These are the activations of a small neural network, seen along a few directions. Each row is one input.
Each table varies a few parts of the input and shows all the possible inputs, shuffled.
Descriptions start from the smaller parts, as in this example, which fits no table here: line(4) and (point or ring(11) or (values(3) and ring(8))).
Shared parts are said once, and a part with two or three values counts as separate values.

Other details of the inputs vary at random and push rows far along two fixed directions, the same in every table; ignore that.

Rows:
x1: -3.3	-36.0	63.7	18.2	-34.4	27.1	-6.4	-23.0	17.2	-13.6	-63.0	64.3
x2: 29.2	-71.4	-12.9	-7.5	27.8	-8.1	27.2	-2.8	-2.4	20.7	43.1	13.5
x3: 32.3	-81.7	-1.4	-25.0	17.7	-23.5	3.7	-14.4	7.1	16.5	54.2	32.1
x4: -43.3	75.2	19.3	18.0	-33.0	15.3	-35.6	9.7	2.0	12.2	-39.7	-34.2
x5: -14.9	71.9	1.2	11.2	8.4	9.6	2.6	-5.6	-2.1	-15.4	-13.1	-18.5
x6: 19.2	44.4	-57.7	-8.0	57.6	-9.8	23.4	17.7	-12.1	6.5	62.1	-61.8
x7: 45.6	-39.9	-18.0	-2.0	23.4	-17.5	17.7	2.3	0.0	-8.1	39.1	-5.0
x8: -25.9	45.3	38.0	-2.5	-17.0	34.9	-4.9	-4.6	-2.4	-2.1	-49.8	30.1
x9: 29.5	21.7	-39.0	6.4	41.3	-29.1	26.7	13.2	-4.3	2.9	54.3	-47.3
x10: -4.6	-33.2	17.1	2.1	-44.8	16.9	-16.4	-17.3	-13.0	-9.5	-33.8	19.3
x11: 27.0	13.1	-44.5	-11.8	45.4	-22.2	15.7	1.9	-26.6	3.3	46.1	-23.8
x12: -34.8	58.2	-18.4	16.3	-12.8	10.0	-6.8	28.3	3.1	-6.4	-13.3	-24.9
x13: -26.9	61.6	-20.0	6.3	-14.6	-7.4	-2.0	7.5	5.0	-7.3	-30.7	-36.7
x14: 10.6	-6.1	3.6	-16.9	25.9	-7.3	-9.2	3.1	-8.1	17.3	18.2	4.5
x15: 32.6	-61.1	6.5	-18.5	9.7	1.9	0.6	-14.1	-17.3	-6.6	5.3	41.7
x16: 3.0	31.5	-67.7	7.2	38.8	-35.8	-8.3	41.7	-4.7	12.5	64.1	-68.1
x17: -43.0	76.1	0.4	4.5	-29.0	16.2	-6.4	16.2	14.1	-0.3	-52.9	-30.3
x18: 32.7	-72.5	-6.0	-18.3	22.7	-10.6	27.1	2.7	-0.2	13.1	46.4	15.6
x19: -23.2	-15.6	62.6	-0.4	-39.4	20.2	0.1	-31.4	12.4	-19.0	-47.9	62.9
x20: -9.8	-14.6	56.1	1.6	-26.8	34.4	-14.1	-23.9	5.4	-26.8	-59.0	54.6
x21: -24.7	83.8	-6.9	16.6	-25.8	8.5	-13.6	13.5	12.8	-19.8	-56.7	-42.0
x22: -18.1	75.6	-28.7	28.8	-5.8	0.8	-13.0	31.3	-0.5	-25.6	-15.2	-46.9
x23: 17.6	-82.0	23.8	-1.5	9.6	-8.8	-2.2	-11.9	11.0	26.6	17.4	40.9
x24: 23.0	-11.2	-29.0	-17.2	28.1	-10.7	27.6	0.7	-0.8	5.1	54.4	-16.1
x25: -4.1	41.3	-49.6	1.7	4.4	-1.8	5.4	15.2	-20.5	15.7	30.5	-64.9
x26: -33.9	-43.4	47.6	-11.1	-53.4	11.0	-31.7	-17.3	23.5	9.9	-65.1	57.1
x27: -48.1	66.7	8.4	27.8	-31.3	9.5	-16.1	16.4	2.3	-22.1	-45.9	-9.2
x28: 5.5	-77.1	-5.4	-15.1	-21.9	-9.6	0.4	-18.0	-23.5	7.2	10.0	18.0
x29: 8.5	37.8	-19.4	19.9	34.4	-14.9	21.9	10.3	-2.5	4.0	22.8	-44.2
x30: 14.7	-80.8	22.1	-23.0	10.7	-1.7	-10.7	-20.7	2.2	13.0	19.3	48.4
x31: -21.3	2.3	70.2	10.9	-27.9	17.6	-19.2	-4.0	25.8	6.7	-46.9	42.7
x32: 48.9	-80.1	-16.1	-18.6	12.1	-15.2	16.4	-22.8	-2.9	-10.5	45.8	28.0
Description of these inputs: line(4) and (values(3) or line(5)).
Question: The inputs of x16 and x27 match in every part but the line(4) part. If x4 is changed in the same way as x16 into x27, which row does it become?
Answer: x28
Question: Change only the values(3) part in x10. List by row number the other rows that result.
Answer: x21, x22
Question: Which other rows agree with x25 in the line(4) part? List them by row number.
Answer: x2, x6, x8, x12, x17, x18, x24

Rows:
x33: 0.6	59.6	-11.7	18.3	34.7	-19.8	-10.1	27.6	17.3	13.2	30.3	-45.6
x34: 18.7	56.1	-17.2	15.1	32.5	-14.5	2.8	9.6	6.1	-5.0	18.0	-49.6
x35: 16.8	-60.8	13.3	-5.9	23.9	-18.8	15.5	-2.2	19.6	26.0	41.1	24.3
x36: -15.4	46.7	-35.2	-1.7	16.5	-16.2	-23.5	27.2	-3.2	19.6	29.2	-47.5
x37: 17.5	-77.9	-29.0	-11.7	-13.9	-18.8	11.4	-6.0	-1.5	4.0	14.5	1.7
x38: -17.4	-28.8	-3.1	-14.1	-36.5	14.4	5.9	-13.0	-14.4	-18.8	-33.7	30.8
x39: -6.6	40.5	-33.1	14.3	16.9	-25.0	-17.5	32.3	10.0	8.5	31.0	-53.1
x40: 28.8	-71.9	-15.2	-9.4	0.6	-22.0	-4.0	-6.4	-3.9	-3.3	20.9	8.7
x41: -33.5	-45.9	17.0	3.2	-44.9	-3.2	-14.2	1.4	19.2	11.6	-26.0	29.3
x42: -61.8	25.5	22.2	2.9	-51.4	17.8	-27.9	4.8	13.3	16.5	-52.1	13.4
x43: 6.3	-74.4	-28.1	-31.9	-15.1	-15.3	9.3	-9.0	-16.6	12.0	15.7	7.3
x44: 14.1	55.8	-17.9	3.8	36.4	7.4	27.2	-0.9	-11.7	0.3	29.8	-39.9
x45: 6.9	51.8	-46.3	-3.5	19.7	-5.7	0.7	15.8	-20.9	-21.7	15.8	-40.7
x46: 0.8	53.2	-11.1	0.5	38.3	0.7	12.6	11.9	-0.2	26.5	30.8	-42.8
x47: 31.3	-65.9	5.0	-3.1	22.4	-16.5	-4.1	-0.9	4.0	16.3	32.5	21.9
x48: 16.1	-26.7	30.8	0.9	1.2	17.1	27.5	-18.9	12.2	-19.9	-15.3	49.9
x49: -27.4	34.5	32.0	7.3	-42.5	31.3	-24.5	-10.1	-9.6	-23.7	-57.7	18.6
x50: 5.4	-18.3	33.9	-6.2	-8.6	17.4	-4.9	-21.1	-11.9	-11.5	-17.4	43.0
x51: -31.2	37.2	31.2	0.7	-40.2	22.2	-30.2	-9.8	0.3	-9.4	-61.2	12.0
x52: -13.0	43.2	54.3	24.7	-19.3	34.5	12.7	-15.4	17.1	-18.9	-49.9	23.6
x53: -9.9	-41.0	26.2	7.7	-26.5	4.4	-27.4	0.6	7.0	1.9	-27.2	28.9
x54: -8.9	58.7	-8.8	-2.5	36.2	-7.2	8.5	17.9	10.8	30.2	37.3	-38.0
x55: -25.4	38.5	62.5	21.5	-20.1	26.0	-1.4	-1.7	28.9	8.6	-50.3	24.5
x56: 15.0	48.4	-44.5	13.7	20.7	-13.3	6.3	19.4	-8.2	-31.9	14.1	-45.2
x57: 34.5	-76.2	-17.3	-2.9	-0.3	-13.7	2.5	-9.0	-15.7	-14.8	25.9	17.4
x58: -14.2	38.3	56.1	16.7	-19.7	21.8	7.8	-13.5	27.3	-4.5	-51.6	23.3
x59: -24.0	42.4	57.9	-1.8	-20.7	33.8	1.9	-19.3	15.0	3.0	-51.6	26.2
x60: 46.5	-69.3	-4.1	-1.9	21.4	-12.6	12.9	-14.1	-8.4	-9.5	36.8	24.6
x61: 12.0	65.2	-21.8	-2.9	41.4	2.4	32.9	4.9	-6.4	-9.0	22.8	-30.3
x62: 5.8	-12.6	25.5	-10.1	-0.5	17.1	-1.7	-19.7	-8.2	-21.3	-20.6	47.5
x63: 10.6	60.4	-18.3	-2.1	32.9	-8.5	-1.6	5.4	-8.6	3.7	21.2	-46.5
x64: 0.3	40.7	-55.5	12.2	4.8	-11.2	21.5	19.2	-7.2	-24.1	6.3	-50.5
x65: 20.3	-61.4	3.5	-20.1	24.0	-8.1	-8.0	-7.6	-9.6	22.9	34.6	23.1
x66: 0.8	-73.7	-28.8	-26.0	-9.1	-13.0	0.4	2.0	-15.0	27.7	23.0	5.6
x67: -11.0	36.0	-46.3	13.6	4.6	-19.5	4.1	30.0	-0.4	11.6	15.4	-66.2
x68: 11.4	-54.3	3.2	-22.7	23.9	-18.1	-11.0	-2.4	-0.4	26.8	42.6	25.4
x69: -31.1	25.9	19.5	23.8	-56.4	24.1	-2.4	-4.7	4.9	-24.4	-65.8	8.0
x70: 11.1	-69.1	-15.2	-20.3	5.8	-11.5	-17.4	-1.0	-17.1	19.5	28.1	12.2
x71: 40.5	-56.7	-4.5	-7.5	23.8	-10.0	15.6	-10.2	-4.0	-22.3	23.6	32.4
x72: -41.3	26.4	19.2	7.2	-56.8	30.4	-8.1	-13.4	-10.0	-16.3	-61.0	12.1
Question: The inputs of x43 and x37 match in every part but one. If x44 is changed in the same way as x43 into x37, which row does it become?
Answer: x52
Question: The inputs of x45 and x56 match in every part but one. If x50 is changed in the same way as x45 into x56, which row does it become?
Answer: x60
Question: What do these inputs look like to the network?
Answer: values(2) and line(4) and line(5)
Question: Change only the values(2) part in x38. List by row number the other rows that result.
Answer: x64
Question: Change only the values(2) part in x46. List by row number the other rows that result.
Answer: x55

Rows:
x73: 9.8	-44.7	-10.7	-26.1	-2.8	-3.5	-1.9	-13.9	-11.9	-22.8	-1.9	36.5
x74: -13.1	-5.8	14.5	21.1	-25.2	11.6	7.7	7.9	7.8	-15.5	-29.7	15.7
x75: -8.4	-1.9	55.7	18.2	-6.8	21.2	8.2	-11.6	30.7	-10.1	-35.0	46.8
x76: 36.2	-23.1	-54.6	-23.8	21.6	-6.3	32.4	-5.3	-16.4	-1.1	53.1	-42.2
x77: -19.0	70.5	44.6	7.5	0.3	30.5	13.0	-9.8	9.0	4.7	-36.4	-0.5
x78: -37.9	48.1	20.5	29.9	-28.4	2.8	-7.5	10.0	24.1	-1.0	-33.7	-3.2
x79: -13.4	9.3	-14.2	-6.6	-0.5	-1.1	-16.6	9.6	-3.8	4.9	21.3	-2.2
x80: -1.6	-27.9	23.0	-4.1	-15.2	-4.0	-27.7	-2.5	6.6	9.3	-12.4	6.6
x81: 24.3	74.1	-2.2	19.1	39.4	-8.2	-1.9	12.7	0.8	1.1	23.8	-45.4
x82: 2.8	-95.2	17.2	-13.7	-18.4	-27.8	7.4	-3.4	14.9	13.8	3.8	53.3
x83: -28.0	-26.9	25.3	-5.4	-26.8	18.8	-2.4	-21.4	1.1	16.4	-26.0	25.2
x84: 4.1	-80.6	18.6	-19.4	-26.0	16.9	12.0	-23.9	-14.6	6.8	-7.5	44.2
x85: -13.3	90.6	-38.7	13.8	18.1	3.5	-1.3	33.0	-23.4	-14.2	7.8	-50.1
x86: 24.7	73.3	-74.6	18.2	35.0	-29.2	30.0	24.9	6.8	-13.8	35.7	-79.1
x87: 51.8	-58.7	-34.7	-29.8	64.6	-30.8	20.8	0.0	-18.2	9.6	93.7	13.3
x88: 46.9	-26.4	-44.4	-8.7	32.4	-35.5	7.2	-3.4	-22.6	-15.3	47.9	-42.7
x89: 0.4	-61.2	-0.3	-29.5	-3.0	-8.2	9.3	-9.6	-2.4	29.7	10.1	13.3
x90: -7.7	-17.8	14.5	11.2	-11.8	5.9	-33.3	-12.5	5.9	10.9	-22.5	10.5
x91: -11.3	51.2	17.4	28.9	-23.0	26.1	-24.9	8.0	-6.3	-13.4	-42.8	-14.9
x92: -47.3	53.2	23.2	-0.7	-23.7	17.1	-30.7	11.2	11.9	0.0	-49.3	15.0
Question: The inputs of x74 and x85 match in every part but one. If x78 is changed in the same way as x74 into x85, which row does it become?
Answer: x79
Question: What do these inputs look like to the network?
Answer: values(4) and (point or line(4))
Question: Change only the values(4) part in x81. List by row number the other rows that result.
Answer: x75, x77, x87
Question: Change only the values(4) part in x88. List by row number the other rows that result.
Answer: x73, x76, x86
